Each row below holds a small network's activations on one input, seen along a few directions.
Each table varies a few parts of the input and shows all the possible inputs, shuffled.
A made-up example of a description, with smaller parts first: one of 3 separate values, together with either a single point or one of 11 places around a ring or (one of 5 places around a ring, together with one of 6 places along a line).
Shared parts are said once, and a part with two or three values counts as separate values.

Table:
R1: [-0.03 -2.53 -5.45  3.78 -3.60  0.05 -0.89 -2.36  3.84  3.77 -0.24]
R2: [-0.08  1.93 -0.71  1.13 -2.73  1.45  3.25 -1.08  3.59 -2.64  0.31]
R3: [-0.44 -1.72 -0.51  0.20  2.35 -1.74  1.16 -1.65  2.82 -3.26  0.47]
R4: [ 0.22  0.89  2.81 -1.17  4.49 -1.59 -2.93 -0.63 -5.81  1.93  0.46]
R5: [-1.87 -1.64 -5.43  5.81 -4.93  0.19 -1.12 -1.61  3.35  4.77  0.45]
R6: [ 1.14 -0.75 -2.58  2.28 -1.13  0.64  0.45  0.62  4.45 -1.46  1.09]
R7: [-0.98 -4.40 -2.80  2.38  0.46 -1.14 -0.48 -4.57  2.21  2.34 -0.84]
R8: [-3.41 -0.97 -1.85  2.97 -7.62  1.38 -0.23 -1.93  1.63  3.95  0.68]
R9: [ 2.47  0.32 -0.31 -3.46  4.56 -1.70 -3.44  1.80 -1.87 -0.11 -2.07]
R10: [-1.49  0.58 -3.20  3.14 -6.62  0.35  2.23 -3.32  2.83  2.82 -1.31]
R11: [ 0.35  2.39  2.51 -1.49  5.12 -1.24 -1.55 -0.36 -6.26  1.39 -1.66]
R12: [-1.96 -4.94 -0.71  3.62 -2.44 -0.64 -0.56 -5.32  0.99  3.49 -0.17]
R13: [ 0.88 -1.29  2.17 -5.16  3.29 -0.33 -0.14  2.10 -2.06 -2.92  0.65]
R14: [ 0.22  0.28 -0.25 -1.96 -0.85  1.17 -0.52  4.75 -1.16 -1.98  1.41]
R15: [ 0.03 -0.86 -1.90 -0.73  3.28 -0.98  1.65 -0.33  3.95 -2.54  0.38]
R16: [-4.00 -0.55  0.86  1.93 -0.02  1.32  2.02 -5.06  2.66  4.39 -0.99]
R17: [-0.19  2.14  3.60 -2.72  4.32  0.14  2.35  1.98 -3.38 -1.86  0.27]
R18: [-1.87  0.27  2.13  1.97  2.11  0.09  1.89 -1.52  2.81 -0.03  2.55]
R19: [-0.65 -3.04  0.87  1.99  0.43 -0.13  0.21 -2.89  2.16 -1.33  1.43]
R20: [ 0.08  3.77 -0.06  1.05 -1.19  1.44  4.09 -0.76  4.24 -2.61  0.19]
R21: [ 1.07 -1.53  2.55 -1.73  1.83 -1.99 -4.35 -1.32 -5.43  0.11 -0.40]
R22: [-3.21 -1.78  0.44  4.60 -1.11 -0.52  1.02 -4.01  2.06  5.14  0.04]
R23: [-0.69  0.02 -2.73  2.90 -1.78  1.52 -0.42  1.25  3.73  0.00  2.51]
R24: [-0.40 -3.18 -4.45  1.30  1.10 -0.60  0.26 -3.38  3.73  3.73 -0.78]
R25: [-2.54  2.40  1.91  2.92  2.24  0.83  3.60 -1.77  3.92 -1.09 -0.09]
R26: [ 1.15 -0.83 -0.01 -4.87  5.15 -0.64  0.83  2.58 -1.00 -3.03 -0.37]
R27: [ 2.58  3.91  2.19 -3.28 -0.54  0.61  3.73  4.11 -1.77 -3.63 -0.73]
R28: [-0.16  1.42  2.53 -3.02 -4.20  1.04  0.80  5.44 -2.17 -3.19  0.92]
R29: [-0.43  1.05 -2.52  3.02 -2.97  1.79  2.57 -4.03  3.67  3.49 -1.11]
R30: [ 2.29 -0.31  0.64 -1.36  3.36 -3.43 -3.68  0.74 -3.66 -1.11 -2.86]
R31: [ 2.53  3.08  1.49 -2.55 -2.06 -0.94 -1.37  2.71 -4.44 -0.73 -1.98]
R32: [ 2.03 -0.40 -0.83 -1.54  2.14 -0.18 -4.79  1.13 -2.65  0.28 -1.68]
R33: [ 1.32 -0.75  0.38 -4.15  0.78  0.98 -0.47  3.39 -0.96 -2.49  0.93]
R34: [ 0.67  0.85 -1.52  1.28 -0.76  0.03 -4.74  3.01 -2.37  0.99 -0.72]
R35: [-1.90  0.89 -0.76  2.89 -3.54  1.53  1.09  0.86  2.74 -1.64  1.28]
R36: [ 0.44  0.59  3.92 -2.28  3.25 -0.42  0.97  2.11 -2.77 -0.74  2.64]
R37: [ 0.46  0.84  0.87 -0.25 -1.77  1.33 -4.31  2.42 -4.22  1.25 -0.55]
R38: [ 1.72  1.84  1.68 -3.63 -1.61  1.47  2.09  3.35 -2.33 -2.87  0.32]
R39: [ 1.12 -2.37  3.32 -3.88  1.23 -0.14  0.00  0.88 -3.14 -2.40  1.83]
R40: [ 3.52  4.38  1.72 -1.93 -0.01 -1.00 -0.27  2.68 -3.95 -0.17 -2.27]
What do these inputs look like to the network?
> one of 4 places along a line, together with one of 10 places around a ring
Changing only the place on the line of 4 turns R8 into R35. The same change can be made to R10. Which row results?
> R2
Changing only the place on the line of 4 turns R5 into R34. The same change can be made to R22. Which row results?
> R4
Which other rows does R30 become when the place on the line of 4 takes its other values? List them by row number.
> R3, R7, R13
Which other rows does R36 become when the place on the ring of 10 takes its other values? List them by row number.
> R13, R14, R17, R26, R27, R28, R33, R38, R39
A walk changes only the place on the line of 4. It starts at R11 and steps to R17. List the rest of the walk in order.
> R25, R16

Table:
R41: [-4.21 -0.41  1.72  5.24 -2.99  0.90  3.80 -3.25  2.80  3.45  1.56]
R42: [-3.16 -0.46  0.32  4.82 -0.50  0.14  2.63 -5.73  6.68 -1.29  1.07]
R43: [-2.04 -0.05 -1.16  4.61 -6.44  0.77  0.12 -2.25  1.40  6.50  0.42]
R44: [-0.92 -1.42 -5.20  4.42 -5.72  0.75 -2.82 -1.71  1.85  4.20 -1.80]
R45: [ 0.51 -2.44 -2.75  1.79  0.76  0.27  2.35 -3.39  7.67  0.02  1.75]
R46: [ 0.74 -3.35  1.48 -1.33  2.28 -1.94 -1.54  0.59 -3.67 -0.29  0.64]
R47: [ 2.50  1.98  2.18 -3.12 -1.03 -0.49  2.01  2.10 -1.80 -4.19 -0.31]
R48: [ 1.67  4.17  1.00 -1.95  1.37  2.27  1.98  4.16 -1.74 -2.53 -1.71]
R49: [-0.37  0.01  1.68 -2.05 -1.37  0.25 -0.80  5.83  0.33 -3.89  3.33]
R50: [ 2.15  4.39  2.03 -4.43  0.55  1.25  1.35  2.12 -1.63 -2.68 -2.71]
R51: [ 1.36 -0.43  2.57 -3.83  2.97 -2.60 -1.98 -1.75 -3.72  0.64 -2.54]
R52: [-0.53 -2.90 -7.28  3.48 -1.61 -0.37  0.18 -1.17  4.50  1.67 -1.13]
R53: [-0.14 -3.75  1.17 -0.62  2.50  0.48 -4.32  1.92 -2.86  0.09  2.25]
R54: [ 0.66  0.71  0.24 -3.81 -1.67  1.06  1.85  2.92 -2.15 -4.30  1.85]
R55: [ 0.89  2.05  0.34 -0.29  5.93 -1.18 -2.23  0.33 -4.03  1.12 -0.22]
R56: [ 0.88  1.90  1.65 -2.94  4.99 -1.56 -2.57 -0.71 -3.63  1.47 -2.47]
What do these inputs look like to the network?
> either one of 6 places around a ring or (one of 2 separate values, together with one of 5 places along a line)
Which other rows belong to the same alternative as R47? List them by row number.
> R46, R48, R49, R50, R51, R53, R54, R55, R56

Table:
R57: [-0.45 -0.41 -1.39  2.82 -4.00  0.61 -2.45 -0.36 -1.55  3.93 -0.03]
R58: [-1.53 -2.53 -2.64  2.86  0.06  0.22  1.42 -4.00  5.93  1.31  0.06]
R59: [ 1.51  3.43  1.65 -1.66 -1.88  0.85 -0.45  4.30 -2.41 -2.07  0.47]
R60: [ 0.54 -2.27 -0.16  0.65  7.09 -3.71 -5.37 -2.51 -3.50  2.58 -2.18]
R61: [-0.14  0.23 -0.86 -1.40  1.58  0.85  5.32  1.36  4.96 -5.52  1.92]
R62: [ 0.47  3.10  3.48 -1.43 -0.73  1.07  3.55  1.46 -2.24 -1.71  0.11]
R63: [-2.49 -1.47  0.09  3.63 -0.63  0.71  1.66 -3.69  2.90  2.03 -0.11]
R64: [-0.52  0.96  2.17 -2.02  0.43  0.33  4.55  0.15  1.91 -4.34  0.98]
R65: [ 0.21 -0.44 -3.91  1.69 -4.62  0.90 -4.12 -0.17 -0.23  4.38 -0.81]
R66: [ 2.40  2.05 -1.52 -2.38 -2.46  0.34 -1.22  4.35 -1.15 -3.49  0.32]
R67: [ 2.53 -2.15  2.87 -5.17  6.86 -2.87 -2.76  1.96 -4.79 -1.06 -0.63]
R68: [-2.53 -0.50  0.23  2.41 -1.71  0.70 -0.14 -2.86  0.17  3.97 -0.10]
Changing only one part turns R59 into R57. The same change can be made to R64. Which row results?
> R63
What do these inputs look like to the network?
> one of 2 separate values, together with either a single point or one of 5 places along a line

Table:
R69: [ 1.13  1.12  3.72 -5.36  5.27 -1.18 -1.90  1.85 -7.19 -1.37 -1.26]
R70: [ 4.35  2.88  3.08 -6.43  4.96 -0.82  0.23  7.50 -4.32 -6.98  0.20]
R71: [-2.06  0.47  2.03  2.55 -4.37  1.87  1.80 -1.33  0.06  2.10  1.08]
R72: [ 1.57  1.91  2.06 -6.03 -1.60  2.38  6.27  5.63  2.46 -8.94  2.64]
R73: [ 1.02 -3.28 -3.49  1.17  0.04 -1.52 -4.50 -0.96 -0.11  1.80 -1.25]
R74: [ 1.08 -0.20  2.30 -0.16  0.67 -0.94 -5.06  0.76 -6.44  3.65 -0.46]
R75: [ 1.38 -0.47 -1.63  1.01 -2.01 -1.34 -5.57  0.37 -3.51  5.20 -2.30]
R76: [-3.98 -3.97 -2.21  3.70  1.47  0.92  3.47 -5.06  7.20  0.91  1.37]
R77: [-0.22 -4.80 -1.70  0.38  6.42 -1.99 -3.58 -4.07  0.61  2.82 -0.83]
R78: [-1.22  2.58 -2.54  5.18 -6.69  0.62  1.65 -1.43  3.61  3.13 -0.74]
R79: [-1.26  3.36  2.92 -1.04  0.59  1.67  4.38 -0.93  0.13 -1.82  0.68]
R80: [-1.80  0.41 -4.56  5.05 -4.75  0.31  2.79 -2.32  7.51 -0.48  0.88]
What do these inputs look like to the network?
> one of 2 separate values, together with one of 6 places along a line
Changing only the choice among 2 separate values turns R74 into R71. The same change can be made to R77. Which row results?
> R76
